These are the activations of a small neural network, seen along a few directions. Each row is one input.
In each table, some parts of the input vary, and every possible input appears once, in random order.
Descriptions start from the smaller parts, as in this example, which fits no table here: one of 5 places around a ring, together with either a single point or one of 9 places around a ring or (one of 3 separate values, together with one of 4 places along a line).
Shared parts are said once, and a part with two or three values counts as separate values.
(in the rows, 100 means zero)

Other details of the inputs vary at random and push rows far along two fixed directions, the same in every table; ignore that.

Rows:
x1: 181 113 86 83 131 84 110 89 66 103 127 65
x2: 152 128 79 71 127 90 94 67 125 98 108 43
x3: 128 70 129 63 96 89 120 112 126 148 65 111
x4: 116 59 140 53 88 75 114 120 132 131 75 94
x5: 97 82 139 62 104 76 107 114 140 157 78 72
x6: 77 132 56 134 108 130 93 83 88 66 114 103
x7: 99 109 68 122 83 133 99 86 65 47 113 118
x8: 112 88 151 69 96 83 101 122 134 158 79 77
x9: 179 100 92 82 104 89 86 78 99 89 101 52
x10: 113 91 130 58 105 96 104 115 134 155 70 101
x11: 34 97 132 122 85 121 106 125 97 123 86 141
x12: 92 112 65 148 85 111 99 90 76 51 113 98
x13: 86 113 60 137 100 106 105 75 89 48 116 110
x14: 172 103 80 59 107 88 99 69 115 78 109 66
x15: 52 76 119 128 108 91 129 140 75 124 109 164
x16: 114 62 139 69 94 68 122 111 133 149 74 79
x17: 180 105 89 79 111 106 97 70 90 93 97 61
x18: 173 102 85 73 118 85 92 63 112 84 105 64
x19: 105 87 139 47 102 85 107 117 147 143 84 97
x20: 128 68 135 72 101 89 124 108 130 158 73 103
x21: 153 123 84 69 123 92 82 63 121 99 113 50
x22: 50 68 130 113 62 104 113 138 99 101 87 148
x23: 84 131 60 130 128 112 90 101 59 74 140 115
x24: 25 83 125 103 81 105 95 132 113 101 91 137
x25: 129 68 143 64 82 76 112 122 123 145 67 95
x26: 129 71 146 71 93 92 126 111 117 157 71 95
x27: 38 97 127 125 100 85 103 153 79 123 112 137
x28: 95 116 65 142 92 127 110 83 68 58 108 106
x29: 120 70 136 66 100 69 130 104 140 153 77 92
x30: 99 80 145 63 104 78 98 114 138 152 80 78
x31: 164 130 84 66 111 110 82 74 98 99 97 55
x32: 40 73 125 124 81 95 116 114 110 108 91 156
x33: 75 130 64 117 100 113 74 78 91 52 116 114
x34: 76 129 56 132 106 131 89 79 85 71 116 103
x35: 100 112 70 143 104 91 94 108 47 60 141 110
x36: 77 132 65 125 126 94 87 96 66 67 147 113
x37: 162 125 86 69 106 96 72 80 106 93 101 46
x38: 48 78 124 129 75 114 130 122 90 120 81 144
x39: 42 69 124 124 99 70 116 144 76 113 113 149
x40: 111 96 142 68 106 97 123 119 130 163 70 80
x41: 30 93 128 126 79 105 105 133 107 122 88 126
x42: 80 128 62 131 105 132 81 78 85 68 119 109
x43: 30 90 122 115 108 77 100 146 84 120 114 137
x44: 92 112 65 133 119 86 102 91 58 58 148 123
x45: 77 132 69 139 96 118 85 93 83 58 115 88
x46: 165 133 86 74 138 89 95 93 74 112 126 54
x47: 180 101 79 79 119 103 95 67 103 94 98 67
x48: 91 111 62 123 91 107 89 74 83 42 112 125
x49: 77 134 67 133 98 134 90 81 72 69 114 97
x50: 98 106 57 121 90 129 98 84 78 47 115 125
x51: 25 83 130 115 90 101 87 126 110 107 87 135
x52: 114 64 139 70 98 67 126 116 137 146 70 79
x53: 74 126 70 125 108 116 72 77 91 52 120 110
x54: 177 105 72 80 116 100 109 64 107 105 101 55
x55: 65 126 64 131 103 112 82 84 89 53 116 88
x56: 36 65 128 124 76 92 108 121 104 106 87 142
x57: 71 122 66 117 95 112 66 84 85 50 113 101
x58: 177 103 90 84 99 88 91 75 101 96 106 47
x59: 167 94 86 76 112 84 83 69 103 80 101 52
x60: 180 108 83 71 103 105 98 71 89 92 93 64
x61: 82 125 78 134 96 120 67 91 78 53 116 99
x62: 44 76 112 133 87 111 132 123 106 116 80 153
x63: 69 130 62 128 105 114 86 74 93 60 122 101
x64: 164 126 86 60 110 116 88 80 102 95 105 53
x65: 82 125 59 116 99 136 82 88 87 57 118 115
x66: 45 73 126 134 68 97 120 131 99 115 86 136
x67: 114 91 148 65 105 100 105 117 122 155 72 92
x68: 37 89 130 109 74 112 98 140 107 107 91 137
x69: 115 62 137 60 89 71 108 114 128 135 68 97
x70: 34 91 122 120 95 120 99 125 108 119 85 151
Each input here is: one of 2 separate values, together with one of 5 places around a ring, together with either a single point or one of 6 places along a line.
- The inputs of x41 and x66 match in every part but the choice among 2 separate values. If x24 is changed in the same way as x41 into x66, which row does it become? => x4
- The inputs of x65 and x50 match in every part but the choice among 2 separate values. If x42 is changed in the same way as x65 into x50, which row does it become? => x20
- Which other rows does x8 become when the choice among 2 separate values takes its other values? List them by row number. => x58
- Which other rows does x53 become when the place on the line of 6 takes its other values? List them by row number. => x2, x19, x21, x33, x63

Rows:
x71: 176 96 73 83 120 81 101 49 98 77 114 70
x72: 160 133 62 73 139 106 98 79 93 99 127 46
x73: 123 69 151 54 81 64 131 135 127 150 78 83
x74: 35 54 123 132 79 94 125 133 105 106 85 182
x75: 67 122 53 164 85 127 87 88 45 38 115 112
x76: 14 71 131 116 56 141 107 107 140 96 46 166
x77: 48 125 55 146 63 147 66 65 101 11 94 96
x78: 183 120 83 97 104 103 93 74 86 91 110 37
x79: 122 55 145 70 94 51 121 132 137 153 79 84
x80: 137 128 78 63 95 118 48 55 137 75 91 42
x81: 125 99 154 68 121 92 126 127 130 190 82 85
x82: 35 70 125 134 77 119 128 129 85 124 69 178
x83: 135 144 64 67 109 126 70 47 145 88 94 38
x84: 146 126 70 85 142 76 93 62 101 92 132 54
x85: 56 148 43 158 116 138 87 85 50 55 130 120
x86: 42 74 135 141 72 125 129 130 89 124 77 178
x87: 10 98 126 116 90 102 128 150 100 121 101 163
x88: 56 132 61 137 89 114 73 100 52 24 140 128
x89: 113 54 155 69 99 46 123 116 131 155 80 81
x90: 160 118 78 69 125 97 75 86 85 88 124 51
x91: 129 86 166 63 108 85 102 131 119 174 80 87
x92: 186 103 63 74 115 109 106 66 89 85 110 65
x93: 54 133 39 157 116 110 85 90 69 38 144 124
x94: 166 129 79 77 127 99 70 78 79 94 111 49
x95: 35 67 127 118 65 107 136 136 94 105 85 182
x96: 57 118 55 151 103 101 62 97 62 26 140 129
x97: 124 61 147 60 94 77 127 133 123 161 76 77
x98: 104 66 161 57 116 47 101 121 129 158 88 95
- What is each input in this table made of? => one of 4 places along a line, together with either a single point or one of 6 places along a line
- Which other rows does x88 become when the place on the line of 6 takes its other values? List them by row number. => x90, x91, x94, x96, x98
- Which other rows does x78 become when the place on the line of 4 takes its other values? List them by row number. => x81, x86, x91
- List by row number the other rows that have the place on the line of 4 in common with x85. => x72, x81, x83, x84, x87, x93

Rows:
x99: 129 106 86 90 114 87 78 91 91 81 118 70
x100: 123 89 131 75 98 95 105 110 120 143 75 84
x101: 87 97 123 77 89 99 100 115 119 119 82 97
x102: 98 90 130 93 107 90 106 124 93 135 94 115
x103: 123 110 85 106 107 94 89 97 71 81 121 95
x104: 113 114 75 97 107 114 92 79 101 84 103 98
x105: 84 90 128 82 97 84 102 106 134 130 80 95
x106: 91 91 126 90 95 100 100 115 120 132 80 91
x107: 127 100 84 92 93 107 94 83 92 77 98 86
x108: 130 122 86 74 104 104 88 79 114 86 106 67
x109: 127 80 127 74 101 70 119 128 107 140 93 87
x110: 144 102 86 79 100 102 100 75 105 84 102 77
x111: 122 109 81 113 97 109 91 80 92 75 103 85
x112: 134 99 76 85 104 99 97 70 104 79 101 83
x113: 86 83 127 85 103 80 100 122 114 119 99 108
x114: 111 111 82 99 110 103 88 79 113 93 102 77
x115: 107 92 122 69 101 100 103 111 126 137 82 87
x116: 118 106 79 111 103 103 94 76 101 77 102 91
x117: 132 117 86 89 109 105 89 78 113 95 105 63
x118: 31 86 120 133 88 97 111 134 81 99 110 167
x119: 17 92 110 144 100 107 117 125 81 105 103 163
x120: 120 109 85 107 109 92 90 95 74 82 124 96
x121: 91 87 120 99 103 87 130 124 103 131 100 110
x122: 118 115 85 109 116 101 89 91 73 89 120 96
x123: 47 122 79 142 82 121 79 94 81 53 109 115
x124: 74 119 84 122 91 111 82 87 93 67 107 95
x125: 107 119 85 89 99 108 85 86 104 82 104 78
x126: 148 116 90 86 124 93 95 85 89 102 119 79
x127: 103 105 79 103 115 88 80 89 94 71 120 92
x128: 101 82 130 95 87 97 108 115 114 125 76 104
x129: 101 86 131 88 95 97 105 112 119 140 77 99
x130: 116 116 84 106 101 113 91 81 99 85 105 89
x131: 93 85 122 100 100 88 125 130 95 133 95 106
x132: 105 115 72 96 109 112 88 80 107 83 105 89
x133: 114 117 82 111 116 105 100 91 74 92 117 88
x134: 92 81 124 92 107 75 111 119 104 128 100 124
x135: 96 90 122 82 95 106 107 114 115 131 81 109
x136: 127 74 133 74 90 84 109 105 120 133 74 82
x137: 57 109 71 144 82 131 93 97 73 49 109 137
x138: 122 98 87 106 94 102 92 78 94 79 101 82
x139: 91 78 116 94 102 71 122 123 108 126 98 115
x140: 29 85 109 139 82 95 120 137 83 94 110 157
x141: 44 124 76 142 84 121 82 89 87 49 116 119
x142: 70 119 73 112 97 113 86 84 99 62 108 108
x143: 94 84 121 99 103 86 126 126 98 134 97 104
x144: 59 104 75 148 80 120 93 84 78 46 112 129
x145: 136 97 82 94 104 93 95 67 106 83 100 75
x146: 138 120 86 93 123 99 105 85 88 102 117 75
x147: 101 84 127 94 91 96 113 109 121 123 82 107
x148: 141 116 84 79 107 113 95 80 107 95 102 79
x149: 100 85 124 84 90 101 116 113 121 121 82 115
x150: 104 83 125 83 89 102 111 117 114 123 76 109
x151: 102 75 125 80 87 95 112 109 114 123 80 106
x152: 138 113 83 92 128 90 92 81 87 97 118 85
x153: 76 93 121 86 95 107 108 117 124 127 86 112
x154: 99 90 124 81 93 107 106 117 113 131 78 108
x155: 123 79 123 66 103 90 116 105 132 134 75 99
x156: 106 120 74 102 100 121 83 88 93 77 106 85
x157: 31 83 110 139 82 94 116 138 78 97 107 153
x158: 139 109 75 96 122 87 111 86 92 97 118 73
x159: 29 87 113 134 86 113 105 115 104 105 86 153
x160: 40 110 72 150 90 113 74 107 60 39 126 132
x161: 120 118 84 107 115 105 100 94 74 94 114 85
x162: 127 116 82 96 107 107 84 80 105 92 104 63
- What is each input in this table made of? => one of 4 places along a line, together with either a single point or one of 5 places around a ring or (one of 2 separate values, together with one of 5 places along a line)
- The inputs of x113 and x160 match in every part but the place on the line of 4. If x141 is changed in the same way as x113 into x160, which row does it become? => x123
- Which other rows does x112 become when the choice among 2 separate values takes its other values? List them by row number. => x145
- Which other rows does x112 become when the place on the line of 4 takes its other values? List them by row number. => x107, x110, x151
- Which other rows does x124 become when the choice among 2 separate values takes its other values? List them by row number. => x125
